A small network was shown many inputs. Here are its activations along a few directions, one row for each input.
Each table varies a few parts of the input and shows all the possible inputs, shuffled.
A made-up example of a description, with smaller parts first: one of 6 places along a line, together with either a single point or one of 11 places around a ring or (one of 2 separate values, together with one of 8 places around a ring).
Shared parts are said once, and a part with two or three values counts as separate values.

Other details of the inputs vary at random and push rows far along two fixed directions, the same in every table; ignore that.

A family of inputs:
r1: [ 3 -3 -1 -1  8  3  5 -2  4 -3  4 -2  0 -7]
r2: [ 3 -2 -1  0  3  2  3  1  2  3 -2 -2  4 -2]
r3: [ 1 -3  2  1 -1  0  3  0 -1 -2  3 -1 -4 -1]
r4: [-1  2  0 -1  1 -2 -3 -1  0 -9  8  0 -3 -1]
r5: [-6 -4  6 -6 -4 -2 -3 -4  0  9  8  2  0 -3]
r6: [-1  1  2  1 -2  0  1 -1  1  6 -6  1  0  4]
r7: [ 2 -5 -3 -1  4  1  3  2 -2 -8  9 -1  0 -6]
r8: [-8  3  5 -4 -6 -4 -7 -3  0  6  3  3  0  5]
r9: [-2 -3  1 -3  0 -1  0  0 -1  0  7  1  0 -4]
r10: [  7   3  -7   5   8   3   3   2   1 -16   3  -3  -1  -2]
r11: [-1 -1  3 -3  1  0  1 -3  1 -4  7 -1 -2 -2]
r12: [ 22   8 -12  16  17  16  14   8  10  14 -52  -6  20  10]
r13: [  2   1   0   0   3   0   1  -1   0 -11   7  -2  -3  -3]
r14: [-2  0  2 -2 -2 -2 -3 -2 -1 -3  6 -1 -2  1]
r15: [ 6 -1 -3  5  6  3  6  1  2 -8 -1 -2 -3 -3]
r16: [-2 -3 -2 -3  0 -2 -2  1 -2 -3  8  2  0 -3]
r17: [ 7  0 -5  5  3  3  6  4 -1 -9 -2 -3 -2 -2]
r18: [ -4   2   0   1 -10  -4  -5   2  -3   4  -1   3  -1   4]
r19: [-3 -3  1 -3  0 -1 -1 -1  0  2  5  1 -1 -3]
r20: [-19   3  10  -8 -22  -9 -20  -1  -4  42 -18  12   7  18]
r21: [ 0  3 -3  1 -2 -1 -3  1 -3 -4  1 -2  0  2]
r22: [ 5 -3  1  1  7  4  9 -1  2 -6  1 -3 -4 -5]
r23: [-5  5  1 -1 -6 -4 -7 -1 -1  6 -3  1  2  8]
r24: [-2 -2  0 -3  1 -1 -1 -1  0 -1  6  2 -1 -4]
r25: [-4 -1  3  0 -4 -4 -3  0 -2 -2  5  3 -5 -1]
r26: [ 3  1  0  4 -1  0  2  2 -1  1 -7 -1  0  1]
Description of these inputs: one of 2 separate values, together with either a single point or (one of 3 separate values, together with one of 4 places along a line).
The inputs of r25 and r26 match in every part but the choice among 2 separate values. If r10 is changed in the same way as r25 into r26, which row does it become? -> r21
Which other rows does r5 become when the choice among 3 separate values takes its other values? List them by row number. -> r11, r22
A walk changes only the place on the line of 4. It starts at r1 and steps to r19. List the rest of the walk in order. -> r24, r16
Which other rows does r19 become when the choice among 2 separate values takes its other values? List them by row number. -> r2
